A small network was shown many inputs. Here are its activations along a few directions, one row for each input.
In each table, some parts of the input vary, and every possible input appears once, in random order.
A made-up example of a description, with smaller parts first: one of 2 separate values, together with either a single point or one of 9 places along a line or (one of 4 places along a line, together with one of 8 places around a ring).
Shared parts are said once, and a part with two or three values counts as separate values.
In the rows, 128 means zero.

A family of inputs:
R1: [ 98 153 102 144 100 131 113 141 109 131 159]
R2: [122 105  89 131 156  77 136 140 120 131 134]
R3: [129  78 168 150  39 152 139 186 112  75 151]
R4: [134 102 129 126  81 180 108 170 125 120 146]
R5: [111 103 100 122 166  60 187 161 146 177  87]
R6: [154  75 117 111 139 118 130 179 119 107 104]
R7: [128 218 174  86 160 135  98  80 115 163 174]
R8: [128 120 125 165  61 207  51 119 120  81 121]
R9: [172  77 122 116 134  98 187 185 140 168  59]
R10: [ 84 197 114 164 138 191  69  77 130  88 148]
R11: [123 189 107 136 146 159 124 110 119 144 165]
R12: [177  52 147 140  78  91 158 186 132  82 128]
R13: [127 153 166  62 225  72 175  91 154 214 110]
R14: [144 138  95 124 203 106 146 108 127 144 142]
R15: [122 123  99 114 211  95 207 119 150 191  94]
R16: [110 231 161 115 135 167  49  28 116 116 143]
R17: [150 168 149  72 211  85 122  67 115 167 141]
R18: [ 79 161 103 179  83 163  56  95 122  89 146]
R19: [108  71 155 178  17 193  86 127 136  45 143]
R20: [159  46 138 124  78  80 222 192 154 127  66]
Describe the family of inputs behind these rows.
Answer: one of 4 places along a line, together with one of 5 places along a line
Changing only the place on the line of 5 turns R3 into R7. The same change can be made to R12. Which row results?
Answer: R17
Which other rows does R18 become when the place on the line of 4 takes its other values? List them by row number.
Answer: R1, R2, R5
A walk changes only the place on the line of 4. It starts at R15 and steps to R14. List the rest of the walk in order.
Answer: R11, R10

A family of inputs:
R21: [153  93 173 115  76 142 123 134 120  94 126]
R22: [116 164 133 111 155 123 129  99 129 149 132]
R23: [120 121 105 160  93 151 109 144 121 105 140]
R24: [148 141 176  76 149 114 127  98 127 143 126]
R25: [110 121  85 183 103 144  99 145 123 100 139]
R26: [122 117 128 147  80 149 121 137 126 102 130]
R27: [106 168  87 145 178 122 114 102 127 140 145]
R28: [137 107 150 134  80 156 122 137 127 101 123]
R29: [150  56 106 117 172  52 221 202 152 173  83]
R30: [131 154 154  95 154 128 126 102 132 150 124]
R31: [114 167 111 124 168 127 118 107 125 150 141]
Describe the family of inputs behind these rows.
Answer: either a single point or (one of 2 separate values, together with one of 5 places along a line)
A walk changes only the place on the line of 5. It starts at R27 and steps to R31. List the rest of the walk in order.
Answer: R22, R30, R24

A family of inputs:
R32: [ 97 121 105 195 125 147  93 121 132  87 124]
R33: [110 113  90 174 111 143  77 130 131  93 131]
R34: [103 142 120 152  75 184 112 145 130 128 112]
R35: [140 128 164 123  74 142  90 108 128  79 143]
R36: [174  87 158  66 144 102 158 129 123 134 132]
R37: [168 119 164 112  81 164  93 114 106  81 155]
R38: [ 84 232 117  91 176 154 118  86 114 178 153]
R39: [150 101 159  96 155  96 146 127 163 146  90]
R40: [114 110 110 158 192  78 159 151 145 134 103]
R41: [129 215 157  84 189 134  92  37 117 151 141]
R42: [170  88  92 114 164  87 154 156 117 139 157]
R43: [127 123 114 113 133 119 176 164 159 179  95]
R44: [133 108 171 116 166  94 164 115 169 137  85]
R45: [153 108 115  84 121 125 188 164 122 168 140]
R46: [127 122 169 138  95 159  74 114 140  96 116]
R47: [ 95 125 128 130 143 113 192 150 156 169  89]
R48: [152 113  97 153 107 154  89 141  87  82 169]
R49: [ 78 142 134 174  84 181 127 131 132 124 110]
R50: [140 100 101 129 162  65 151 155 118 137 135]
R51: [115 129 180 164 101 156  96  95 143  91 109]
R52: [135 126  93 168  96 132  94 128 107  80 151]
R53: [131 123 123 109 115 101 187 158 123 173 118]
R54: [106 200  91 124 211 120  86  59 100 159 166]
R55: [113 147 124 142  58 167 123 144 111 116 140]
R56: [149  98 164  86 137  77 153 124 139 140 119]
R57: [119 129 123 119  62 182 117 153 104 114 167]
R58: [145 107  93 144 178  82 147 158 139 142 103]
Changing only one part turns R46 into R34. The same change can be made to R35. Which row results?
Answer: R55
Describe the family of inputs behind these rows.
Answer: one of 3 separate values, together with either a single point or (one of 2 separate values, together with one of 4 places along a line)
List by row number the other rows that have the choice among 3 separate values in common with R58.
Answer: R32, R33, R40, R42, R48, R50, R52, R54

A family of inputs:
R59: [145 162 130  60 151 113 175 121 107 172 152]
R60: [139 148 177 104 104 177  55  77 112  89 155]
R61: [120 122 123 144 220  76 152 133 171 159  90]
R62: [164  65 141 118 160  64 176 164 150 134  78]
R63: [157  95 137 149  75 136  68 127 106  50 164]
R64: [145 126 187  82 176  80 170 112 152 180  77]
R65: [118 158 101 169 124 145  42  80 113  72 151]
R66: [108 153  68 129 183  99 146 136 104 171 155]
R67: [157  86  94 106 130  97 167 173 105 154 158]
R68: [ 96 162 164 120  67 196 127 121 141 135 118]
R69: [ 80 163  94 193  97 180 114 125 148 124 119]
R70: [109  96 121 162  49 173 143 166 126  96 119]
Describe the family of inputs behind these rows.
Answer: one of 3 separate values, together with one of 4 places along a line
Changing only the place on the line of 4 turns R70 into R67. The same change can be made to R69. Which row results?
Answer: R66
Which other rows does R62 become when the choice among 3 separate values takes its other values? List them by row number.
Answer: R61, R64
